Each row below is a small network's average activation on inputs in which a field has the value named, seen along a few directions.
Values that are neighbours, or in one group, have similar rows; names and order tell nothing.
In the rows, 500 means zero.
Strong random noise was added to every row along 6 fixed directions; ignore it. To show where, here is one row again and again, with new noise each time:
[403 418 614 373 467 340 396 491 386 458 433 609 406 533 530 495 579 534]
[670 408 569 400 452 572 531 449 442 493 558 432 475 360 499 438 469 381]
[604 417 514 475 440 505 519 390 495 428 577 453 501 470 533 511 451 443]
[463 360 548 363 388 399 468 389 438 395 549 551 425 508 542 544 462 459]
[617 260 426 583 287 284 649 248 629 373 660 496 540 583 567 681 338 368]
[601 349 556 492 365 385 504 457 404 388 574 508 481 412 511 525 532 454]
[568 602 402 638 438 475 438 554 523 478 456 560 528 544 468 512 509 572]
[502 573 493 475 547 606 402 430 480 415 517 460 496 540 541 469 493 575]


Values of Musol:
g11: [511 596 375 457 411 920 538 438 439 240 757 379 498 285 469 563 317 546]
g1: [443 428 445 469 521 414 587 426 597 536 518 515 546 621 517 528 358 397]
g13: [498 445 617 525 460 529 563 626 292 439 606 451 539 285 440 488 651 544]
g7: [502 421 366 416 495 529 640 406 660 531 563 510 496 544 473 530 239 277]
g8: [586 508 333 371 226 749 483 594 334 364 617 562 398 221 455 534 442 424]
g10: [547 573 458 411 460 477 538 570 664 817 379 528 432 495 399 399 387 417]
g6: [425 513 643 636 619 517 500 423 437 410 584 358 571 536 533 540 600 668]
g2: [391 641 625 352 828 766 523 446 547 631 432 411 475 559 536 416 462 566]
g4: [451 608 423 707 606 501 393 646 444 367 504 449 644 501 444 467 668 665]
g12: [424 420 560 285 467 531 452 545 416 588 415 569 345 485 555 441 511 418]
g9: [552 305 575 469 505 474 652 271 523 447 600 401 507 561 674 595 456 413]
g5: [584 440 556 573 708 423 583 520 618 554 493 380 614 508 457 427 569 418]
g14: [448 647 370 395 517 542 504 534 726 814 256 657 439 666 493 527 333 351]
g3: [298 649 443 430 559 544 487 452 733 696 470 449 510 646 502 487 431 516]
Musol is arranged as 4 separate groups.
- Which other values are in the same group as g8? Give them in the order they are listed. => g12, g9, g14
- Which other values are in the same group as g6? Give them in the order they are listed. => g11, g13, g2
- Which other values are in the same group as g3? Give them in the order they are listed. => g10

Values of Senid:
b4: [523 547 438 441 353 611 423 556 446 479 609 427 506 361 450 441 491 533]
b14: [168 568 757 147 693 632 382 465 333 470 469 512 388 502 502 412 535 625]
b6: [351 768 456 491 526 703 446 687 451 569 391 553 519 522 379 452 502 653]
b8: [348 419 701 515 666 350 603 377 565 581 404 541 505 696 582 549 513 529]
b9: [578 485 358 532 367 562 441 522 378 307 606 555 430 381 554 611 476 558]
b10: [794 530 398 661 459 628 574 462 554 550 544 452 530 413 542 510 475 421]
b1: [447 666 277 422 467 683 426 416 539 494 484 566 407 589 534 579 364 510]
b3: [353 635 376 604 526 620 585 440 665 544 526 550 553 649 488 569 336 590]
b5: [381 350 408 348 375 293 488 578 498 472 464 708 413 496 428 575 419 313]
b11: [358 425 528 189 476 491 479 302 539 603 389 617 309 657 643 529 344 421]
b12: [407 514 526 435 551 532 373 437 464 280 544 356 521 529 540 481 504 576]
b13: [400 621 562 349 864 664 393 400 600 584 405 337 527 706 541 341 502 487]
b7: [414 525 408 436 512 553 388 548 506 364 506 549 511 547 468 462 504 491]
b2: [497 608 311 495 305 669 466 419 658 458 688 396 520 486 472 511 319 576]
Senid is arranged as 4 separate groups.
- Which other values are in the same group as b2? Give them in the order they are listed. => b4
- Which other values are in the same group as b11? Give them in the order they are listed. => b9, b10, b1
- Which other values are in the same group as b8? Give them in the order they are listed. => b14, b6, b3

Values of Deg:
y2: [441 633 379 414 313 679 509 585 388 440 546 574 402 397 430 524 357 555]
y12: [317 563 549 329 535 660 475 365 469 468 599 437 446 482 474 490 436 578]
y9: [504 472 611 555 525 345 595 534 605 758 351 615 504 585 505 541 526 471]
y1: [525 304 486 364 416 291 585 293 719 678 479 578 413 639 561 565 342 302]
y3: [351 584 256 525 357 657 439 394 567 149 716 463 571 588 447 624 287 607]
y13: [371 448 487 280 460 466 532 463 558 533 517 522 488 488 420 481 374 364]
y8: [475 521 461 410 353 488 370 669 366 508 478 593 369 372 479 463 579 529]
y6: [556 508 548 377 605 741 521 504 456 569 468 460 486 431 559 412 426 397]
y11: [503 786 318 697 548 513 339 619 601 586 320 576 483 670 528 506 562 696]
y10: [491 457 612 195 602 647 508 475 457 647 370 508 392 471 507 393 436 294]
y7: [703 288 538 538 395 391 612 498 406 426 632 461 506 282 475 532 537 333]
y5: [510 506 410 633 546 510 595 462 685 517 562 396 642 595 470 524 423 488]
y4: [669 371 553 502 432 327 617 605 483 620 378 610 490 449 453 486 532 333]
Deg is arranged as 4 separate groups.
- Which other values are in the same group as y7? Give them in the order they are listed. => y6, y10, y4
- Which other values are in the same group as y1? Give them in the order they are listed. => y8, y11
- Which other values are in the same group as y9? Give them in the order they are listed. => y2, y12
